Each row below holds a small network's activations on one input, seen along a few directions.
Each table varies a few parts of the input and shows all the possible inputs, shuffled.
A made-up example of a description, with smaller parts first: one of 5 places around a ring, together with either a single point or one of 9 places along a line or (one of 2 separate values, together with one of 6 places along a line).
Shared parts are said once, and a part with two or three values counts as separate values.
In the rows, zero is written as 128.

Other details of the inputs shift rows strongly along three fixed directions, in all tables alike. That doesn't count.

Table:
x1: [126 157  94 118  89 200 135 150 118 108 139 104  92 173]
x2: [131 161 158 149 163 120 144 145 128  90 118 153 142 160]
x3: [120 160 152 146 160 115 141 150 130  96 125 150 143 151]
x4: [140 110 127 127 136 124 117 109 117 136 119 151 144 120]
x5: [131 162 141 144 127 151 128 139 126 100 135 119 110 153]
x6: [130 109 119 119 120 135 120 102 120 152 133 135 126 114]
x7: [135 111 111 127 122 146 113 104 117 146 127 138 131 118]
x8: [143 115 132 121 135 126 120 105 115 138 124 130 142 110]
x9: [143 104 118 127 130 125 116 109 121 139 115 141 133 119]
x10: [146 116 127 122 127 137 119 100 115 140 124 125 135 113]
x11: [ 70 143 144 136 153  39 164 211 183 111 120 108 157 109]
x12: [141 110 133 121 135 122 129 101 120 142 122 144 138 120]
x13: [143 103 143 121 144 102 123 109 121 136 119 153 140 123]
x14: [138 110 127 126 142 115 125 110 120 139 116 145 150 114]
x15: [124 155  99 113  81 199 139 146 121 115 149  99  80 176]
x16: [146 108 128 121 127 125 112 107 117 138 122 125 131 114]
x17: [124 155 167 139 162 102 151 148 133  97 126 153 141 153]
x18: [120 157 158 139 153 113 145 144 132 103 132 148 134 151]
x19: [135 114 138 119 141 117 115 110 113 138 127 137 149 107]
x20: [133 106 132 121 131 118 121 107 121 145 128 147 137 118]
x21: [141 109 115 127 124 136 115 106 118 140 121 140 132 119]
x22: [ 71 145 136 130 131  55 160 208 185 117 131  78 139 100]
x23: [135 115 124 127 137 133 116 106 114 139 124 148 142 120]
x24: [112 127 120 127 118 121 136 133 142 140 135 118 120 118]
x25: [126 163 138 144 124 156 127 139 127 104 140 118 111 151]
x26: [134 110 123 122 123 138 118 101 117 148 133 141 127 121]
x27: [123 154 162 141 151 113 142 147 132  98 130 152 130 158]
x28: [139 106 138 122 138 110 123 108 120 139 124 152 140 121]
x29: [140 116 130 121 133 128 116 105 114 140 130 131 142 109]
x30: [122 159 143 148 144 136 134 146 130  98 129 146 128 157]
x31: [113 126 107 126 100 141 123 135 140 143 139  89 111 109]
x32: [143 101 130 121 132 113 121 108 124 144 120 140 129 118]
x33: [144 103 118 127 132 122 116 112 123 141 113 139 133 115]
x34: [137 163 128 146 116 167 124 137 129 104 135 104  90 156]
x35: [ 79  82  60 108  54  92 133 166 191 191 134  26 103  48]
x36: [131 163  93 113  73 218 128 143 114 113 150  80  78 170]
Each input here is: one of 3 separate values, together with either a single point or one of 11 places along a line.
The inputs of x29 and x3 match in every part but the choice among 3 separate values. If x16 is changed in the same way as x29 into x3, which row does it become?
Answer: x9
Change only the place on the line of 11 in x26. List by row number the other rows that result.
Answer: x6, x12, x13, x17, x18, x20, x24, x27, x28, x32
Change only the choice among 3 separate values in x22. List by row number the other rows that result.
Answer: x11, x24
Change only the choice among 3 separate values in x7. List by row number the other rows that result.
Answer: x26, x31
